A small network was shown many inputs. Here are its activations along a few directions, one row for each input.
Each table varies a few parts of the input and shows all the possible inputs, shuffled.
A made-up example of a description, with smaller parts first: one of 8 places around a ring, together with either a single point or one of 9 places along a line or (one of 3 separate values, together with one of 4 places along a line).
Shared parts are said once, and a part with two or three values counts as separate values.

Other details of the inputs shift rows strongly along two fixed directions, in all tables alike. That doesn't count.

Table:
R1: [  8  -4   5  36  -3 -18  -2   0  -3  42 -27 -17   2 -34 -28  25]
R2: [-37  37  -9   2  42  -2 -10 -43 -30  17 -24  -7  38 -43 -14  13]
R3: [  3  23  -6   6   9   0  -1  10  12  35  -2  10  24 -24  -3  12]
R4: [ 16   9   2 -29 -24   6   5   7   2 -57   8  -8 -18  28  14   5]
R5: [-38  40   2  -3  54  25 -16 -31 -29  55 -33 -11  74 -36   0 -21]
R6: [ -1 -22  22 -36  20  38  12  14  -4 -21  23  17  -9  16  51 -27]
R7: [-17  -2 -10 -32  37   8 -12 -22 -18 -43  32   5  22  13  27 -36]
R8: [ 39   4 -13  27 -64 -19  15  38  33  26 -15  -3 -26  -7 -39  64]
R9: [ 11 -41   1   2  -5   4  -3  18  18 -24  23  -4  -9  34   4 -27]
R10: [  6 -26   2  -2 -22 -12  10  24  36  -3  34  14 -12  14  -1   3]
R11: [  2  -7   5  -3 -15 -12  -1 -27   2 -35   5   8 -47  19   0  -3]
R12: [ 21 -19  -1  39 -39 -35  17  12  27  26 -16  14 -45 -12 -37  41]
R13: [-17   2   1  29   4 -12   1 -22 -17  47 -42  -5   8 -16 -27   5]
R14: [ 21 -14   1  -4 -21  20   1  28  -9 -24   3 -19 -17  37  17 -14]
R15: [-18  20  -3 -34  28  10 -16  -7 -18 -42  32   7  14  10  35 -41]
Each input here is: one of 3 separate values, together with either a single point or one of 4 places along a line.
Which other rows does R9 become when the choice among 3 separate values takes its other values? List them by row number.
> R7, R10

Table:
R16: [-29  42   1  25  38  -9  -6 -35 -32  70 -51 -16  51 -63 -33  26]
R17: [ -2  -9  -6  19  -6 -22  11 -20   0  19 -17   7 -10 -14 -23  17]
R18: [ -3  44 -16  53  -9 -42  -4 -37 -13  59 -71 -29  20 -52 -76  51]
R19: [-11 -33  14 -43  12  32  -6  -9 -19 -66  27   7 -25  59  54 -67]
R20: [-36   5  -7 -39  56  24   1 -33 -21  -1   8  17  38   3  38 -37]
R21: [-30  64 -10  17  42   5  -6 -30 -26  64 -42  -9  59 -68 -31  35]
R22: [-19  42 -11 -17  40  11 -15 -20 -27  14  -6 -18  74 -27   0  -8]
R23: [ 34 -36  11  39 -67 -44   5  29  32 -27   3  -6 -86  23 -35  34]
R24: [ 28 -38  23 -21 -44  46  14  62  26 -12  18  16 -48  59  50 -19]
R25: [  4   8  -6 -17  -7  14  -3   1  -7 -40   2 -13 -10  30  12  -9]
R26: [ 25   0 -12  33 -32 -46   2  17  43  10  18  15 -30 -24 -39  36]
R27: [ 45 -24   3  44 -65 -57  10  33  54 -11  26  19 -77  -2 -41  38]
R28: [ -5  46 -16  59  -9 -46  -5 -33 -10  60 -69 -26  16 -51 -79  50]
R29: [ 12  22   1  35 -25 -30  -5   8   9   7 -15 -10 -17 -18 -35  23]
R30: [ 28   7 -21  36 -42 -41  -6  11  23  -3   8 -14  -9  -8 -54  40]
R31: [ 24 -26  19  22 -44 -19  -3  33  23 -33  27   5 -64  20  -4   5]
R32: [ 22  19 -10  22 -33 -20  -3  14   9  -6  -7 -17 -13  -7 -33  29]
R33: [  1   2 -19  14  -2 -26   5 -18  10  21 -10   6   4 -17 -24  24]
R34: [-13 -26  17 -64  23  58  -1   5 -24 -80  33   6 -17  64  80 -58]
R35: [-29  27  -4 -15  50  16  -7 -35 -34  30 -19 -16  71 -33   0  -2]
R36: [-24   9  -4   1  30  -4   8 -35 -18  30 -25  10  18 -23  -5  -2]
R37: [-45  25   5 -25  60  33 -11 -46 -46  15 -20  -1  53 -14  32 -52]
R38: [-30  20  -8  39  26 -20  -2 -45 -21  68 -46  -5  29 -50 -42  24]
R39: [ 34  -3  -3   7 -52  -8  -6  41  28 -56  35  -2 -50  31  -3   5]
R40: [-36   0  10 -37  55  35   4 -29 -31   0   2  19  27  -1  46 -46]
R41: [-17 -15  10   4  16   4  -2 -13 -15   1   3   3  -5  -3  10 -15]
R42: [ 18  -6  -6 -15 -22  -3  10  15  19 -34  14  11 -34  20   8  13]
R43: [-12  -8  -1 -31  20  15 -15 -17 -11 -41  22   2   8  33  34 -46]
R44: [ 36 -47   6  40 -40 -10  19  52  36  50  -4 -10  -2   5 -29  19]
R45: [ -2 -26   1 -37   7  15 -14  -9  -8 -63  36   4  -8  49  39 -52]
R46: [  0 -23   6  26  11  19  14  18  11  84 -29  -8  45 -10  -9  -5]
R47: [  7 -24  10 -60   8  30   1  26   1 -73  60  14 -11  49  66 -45]
R48: [ 34 -32  13   5 -48  -5   1  43  23 -54  39   0 -66  33   4   9]
R49: [-44  36  -4   5  62   4 -14 -43 -24  52 -22   4  60 -53  -3  -5]
R50: [-37   6   2 -28  47  28  -6 -50 -43   1 -19  -3  38   3  27 -50]
R51: [ 23 -49  20 -22 -41  54  20  57   4  -7   7   9 -38  56  50 -11]
R52: [  1  -5   4  11 -10 -12  -8   2   8 -14  13   5 -19   4  -3 -18]
R53: [ 44 -44   7  -6 -51 -28   3  45  46 -63  60  19 -73  39   9  -3]
R54: [-51  51  -8 -47  79  50 -21 -36 -47   2   1  -8  96 -16  40 -51]
R55: [-13  62 -20   9  22  -7   3 -17  -3  48 -31   2  40 -56 -29  44]
R56: [ 33 -53  25 -31 -52  50  19  63  18 -29  17  13 -56  76  60 -20]
R57: [ 62 -33 -12  27 -83 -54  13  44  57 -36  39   1 -67  18 -35  53]
R58: [-29 -27  10 -44  41  33  -9 -24 -21 -35  18   2   8  34  50 -52]
R59: [ 17  -5   1  15 -30 -29  13   7  14  -7 -11   7 -36   3 -21  29]
R60: [-25 -40  18 -37  29  35   0 -16 -25 -36  18   7 -14  39  54 -54]
R61: [-21  -2  21 -57  40  44   3  -1 -19 -42  24  23  -1  24  73 -50]
R62: [ -2   1   0 -54  18  30 -11  -6 -16 -58  29 -12  24  39  46 -42]
R63: [ 14  14   1  26 -24 -25  -3   3   2   1 -19 -15 -15 -10 -32  17]
R64: [-50  20   0 -52  79  52 -11 -39 -50  -2   1  -4  75  -4  47 -48]
R65: [  1  -4   4  25  17  20  11  23  21  92 -27  -1  47 -29 -10  -2]
R66: [ 19  20  -1  30 -25 -42   9   6  12  28 -24   0 -14 -35 -46  49]
R67: [-26  17 -12 -48  47  29   1 -21 -22 -16  15   8  46   7  39 -28]
R68: [-24 -29  24 -55  32  49  -1 -14 -35 -50   9   0  -8  51  65 -59]
R69: [  6  51 -28  44 -14 -36  -2 -26  -3  50 -55 -28  27 -49 -72  62]
R70: [-41  48  -6  -9  66  17 -13 -34 -32  46 -18  -6  83 -57  -2  -1]
R71: [ 27   5   1  36 -43   7  16  39  17  79 -42  -5  -3 -21 -33  51]
R72: [-13 -20  -2   2  11  -6  -6 -13  -1 -10  12   4  -8  10   3 -11]
R73: [  9   6   3  50 -17 -40  -4  -1  17  39 -11   3 -20 -36 -44  37]
R74: [  6 -16   4 -12 -15  11   4   7  -1 -34   6  -5 -28  27  12   1]
R75: [  8  11  -7 -13  -5  -2   0  17  16 -23  30   9  -1   2   7   5]
R76: [ 44 -86  28 -14 -38  32  17  81  44 -29  52   9 -43  71  48 -46]
R77: [-52  38  -5 -30  72  32 -22 -44 -36  13  -4   4  73 -19  32 -53]
R78: [ 54 -29 -11  44 -75 -63 -13  37  52 -38  36   0 -68  14 -48  29]
R79: [ 24  10 -17  14 -33 -24  12   5  22  -5 -11   3 -22  -9 -25  52]
R80: [  0  10  -5  19   1 -21  -6   3   3  22   2  -9  18 -33 -29  28]
R81: [  9 -12  -3  39 -22 -41  -8   7  21  14   7  -4 -19 -21 -37  27]
R82: [ 20  -7  -6  29 -42 -35  18   7  21   3 -20   4 -43  -7 -36  54]
R83: [ -1  48 -18  14   9 -17   7 -12  -1  44 -29  -1  32 -52 -36  49]
Describe the family of inputs behind these rows.
> one of 4 places along a line, together with either one of 2 separate values or (one of 3 separate values, together with one of 5 places around a ring)
Changing only the place on the line of 4 turns R22 into R54. The same change can be made to R40. Which row results?
> R27
Changing only the place on the line of 4 turns R75 into R67. The same change can be made to R31. Which row results?
> R23
A walk changes only the place on the line of 4. It starts at R58 and steps to R72. List the rest of the walk in order.
> R81, R49
Which other rows does R69 become when the place on the line of 4 takes its other values? List them by row number.
> R25, R32, R39
Which other rows does R51 become when the choice among 2 separate values takes its other values? List them by row number.
> R44

Table:
R84: [ 24 -26  12  28 -41 -49  -6  18  27 -37  28  -1 -65   9 -25  23]
R85: [ -9  -9   7 -39  24  42  -3   8 -14  -7   5  -3  31  21  45 -28]
R86: [ 25  25 -13  46 -41 -47   4   2  16  21 -25  -6 -26 -34 -58  61]
R87: [-19  -8   9 -29  31  38   1 -17 -23   3  -4   2  30  22  39 -45]
R88: [ 16 -28   7  22 -26 -17  -1  14  24  -7   8   8 -41  17 -12  -3]
R89: [  6 -28   8 -10  -3  14   8  15   0  -1   7  -2   4  21  21 -16]
R90: [-31  22  -2  -5  35  14   1 -31 -29  44 -45   2  32 -15   0  -6]
R91: [ 19 -16   2  16 -28 -13  10  10  16  12  -6  10 -32   9 -16  14]
R92: [  0  -3   5   3  -6 -16   0  -8  -7 -24   0   2 -29   5  -5  13]
R93: [ 29 -12   8  25 -47 -40  -2  28  29 -29  26  -1 -53   2 -26  19]
R94: [ -8 -14  11 -34  20  37  17   6 -12   4  -1   7  13  16  41 -22]
R95: [ 22 -47  13  -1 -20   4   9  41  22 -22  34  10 -30  30  20 -16]
R96: [ 34  -5  -1   9 -49 -11   5  31  27 -33  14   4 -51  24  -4  17]
R97: [ 24  18 -12  48 -40 -45  -2   3  12  12 -19 -19 -16 -30 -67  49]
R98: [-40  55 -26 -18  57   2  -2 -54 -26  25 -24   7  74 -46  -6   8]
R99: [  5  21  -8  11  -4   1  -6   2  -4  29 -12 -12  27 -17 -18  17]
R100: [-26  -1 -10 -66  52  39 -10 -23 -23 -69  41  -1  33  43  62 -62]
R101: [-21   0  -2 -63  43  22 -10 -15 -15 -57  49  15  21  26  61 -60]
R102: [-24  48 -11  20  34  -1 -11 -16 -14  70 -27  -4  65 -55 -30  21]
R103: [  7 -40  13 -12 -19  10   0  18   7 -42  14  -1 -39  52  27 -35]
R104: [ -9 -39  23 -55  15  35  -8   1 -20 -98  47   0 -31  68  62 -63]
R105: [ -1  22 -11  45  10 -20   3 -19   6  76 -36   0  30 -54 -47  28]
R106: [-30  40 -10 -19  40  37   2 -20 -28  38 -21  -2  56 -25  15   0]
R107: [-33  32  -4  -5  58  29  -3 -16 -20  64 -27  -2  81 -47   4   1]
R108: [ 31   0   1  26 -48 -32  -4  33  37 -14  16   2 -40   0 -25  15]
R109: [  6  31 -10  17  -8  -8  -7  -3  -6  21 -23 -15  17 -18 -26  18]
R110: [ 25 -14   0   5 -33   2  18  35  27   4   5   1 -25   4  -7  33]
R111: [-10 -11   3  -5  -1   2   3 -12 -11  -7  -5   8 -17   2   9  -3]
R112: [-22  12  -1  15  26  -7  -6 -32 -13  36 -20   0  18 -35 -12   7]
R113: [ 10 -24  -1  26 -32 -25  -1   1  14 -10   1  -8 -34   6 -22  14]
Changing only one part turns R96 into R109. The same change can be made to R94. Which row results?
> R89
Describe the family of inputs behind these rows.
> one of 3 separate values, together with either a single point or one of 9 places around a ring
Which other rows agree with R112 in the choice among 3 separate values? List them by row number.
> R84, R88, R93, R95, R101, R102, R105, R107, R108
Which other rows does R88 become when the choice among 3 separate values takes its other values? List them by row number.
> R90, R103
